Each row below holds a small network's activations on one input, seen along a few directions.
Each table varies a few parts of the input and shows all the possible inputs, shuffled.
A made-up example of a description, with smaller parts first: one of 5 places around a ring, together with either a single point or one of 11 places along a line or (one of 2 separate values, together with one of 6 places along a line).
Shared parts are said once, and a part with two or three values counts as separate values.

Other details of the inputs shift rows strongly along two fixed directions, in all tables alike. That doesn't count.

Table:
x1: [  7  -8 -24  17   3  46  35 -18  35 -49 -19  20 -43  31 -19]
x2: [-42  19   0 -14  57 -33  -2  24  33  -6  49 -16 -34  57 -37]
x3: [  1  -1  15  -8  -4 -26 -33   4 -26  38   8 -12  38 -34  11]
x4: [  4   1  17 -13  -1 -29 -27  14 -30  39   5 -11  38 -35  15]
x5: [  3   0  12 -12  -1 -28 -31   9 -30  39  10 -13  39 -32  15]
x6: [-15 -14 -11  32  -1  28   5   7  15 -88   4  -7 -29   6   3]
x7: [ -4   5  10 -21 -20 -27 -29   4 -18  39  -2 -10  40 -33   2]
x8: [ 34 -32 -14  23 -35  76  32 -13  20 -65 -53  46 -22 -17  29]
x9: [-53   2   0 -15  56 -24 -20  39  39 -23  56 -17 -19  30 -26]
x10: [ 10  -7 -13  14   3  45  41  -6  31 -49 -22  27 -49  34   4]
x11: [ 14 -12 -20  25  11  51  40 -18  26 -53 -14  23 -42  31   7]
x12: [ -4   3  10  -7  -6 -24 -31   7 -22  38   9 -12  41 -31   3]
x13: [  4 -29 -22  26 -10  64  21 -10  37 -71 -20  31 -23   2  -1]
x14: [  7  21  10 -22 -20 -38 -13 -13 -28  61 -10 -12  28  -9  -9]
x15: [  7  17   7 -13 -12 -33 -15 -15 -34  64  -2 -18  34  -9 -10]
x16: [-52  -1   3 -14  61 -27 -17  45  36 -22  55 -18 -21  30 -23]
x17: [ 17  19  17 -13  -5 -34  -6  -5 -38  61  -3 -14  29 -13  13]
x18: [-51   1  -2 -11  60 -19 -20  37  37 -23  58 -22 -15  26 -36]
x19: [ 66  -4   2  10 -74  42  31 -40 -33  19 -77  33  16 -31  41]
x20: [-39  11   1   1  71 -25   0  17  24  -7  56 -23 -30  51 -28]
x21: [ 73 -10 -14  26 -89  61  32 -62 -29  10 -93  41  19 -40  35]
x22: [  9  21  12   2 -41 -48   4 -18 -55  49  23 -29  13 -21   2]
x23: [ -6 -22 -13  10  11  44  17  14  37 -64  -8  24 -37  11   7]
x24: [ 10  20  16 -21 -16 -40 -11  -3 -29  63  -8 -12  27  -6   3]
Each input here is: one of 2 separate values, together with either a single point or one of 11 places around a ring.
Question: Changing only the choice among 2 separate values turns x18 into x1. The same change can be made to x8. Which row results?
Answer: x19
Question: Change only the choice among 2 separate values in x3. List by row number the other rows that result.
Answer: x20

Table:
x25: [ -5  -5  10   1   1 -16 -23  16 -18   4   9 -11  20 -26   9]
x26: [ 57 -15 -15  13 -75  58  25 -45  -7  -7 -80  41  13 -32  24]
x27: [-13  -2  -6   5  37  11  23  10  25 -26  22   2 -38  35 -11]
x28: [ -7   4   5  -7  23  -6   7   6   9   4  10   2 -14  19  -6]
x29: [ -2  -9 -17  14   3  38  23 -10  31 -46  -8  18 -28  23 -15]
x30: [ -2  -3 -14  19  13  25  30  -7  19 -46   4   8 -39  26  -2]
x31: [ -3 -12   0  -1  -6   0 -23   1  -3   8   3   1  27 -30   5]
x32: [ -3  14  11 -17  14 -28 -10   8  -5  37   6  -9  10   6  -3]
x33: [-12  -2   9 -14 -16 -19 -23  21  -6   4  10  -8  17 -26   7]
x34: [-13  -4  13 -12  19 -16 -33  25  -7  13  14 -14  30 -19  10]
x35: [-23   0 -13  10  26  11  12   4  28 -34  18  -2 -33  31 -24]
x36: [ 13   3   1 -10 -16  -2  -3  -8  -9  24 -23   8  11  -6   5]
x37: [ -2  16  10  -4  10 -29  -5   4 -18  33  18 -15   7   8   1]
x38: [  4  10   5  -2  -7 -21  -4  -7 -22  19   9 -15   6  -2  -2]
x39: [ 11   3   1   6 -26  -6   3 -18 -19  13 -11  -5  11  -8   2]
Question: Describe the family of inputs behind these rows.
Answer: either one of 4 separate values or one of 11 places around a ring
Question: A walk changes only the place on the ring of 11. It starts at x28 and steps to x27. List the rest of the walk in order.
Answer: x37, x30, x38, x39, x35, x29, x26, x36, x32
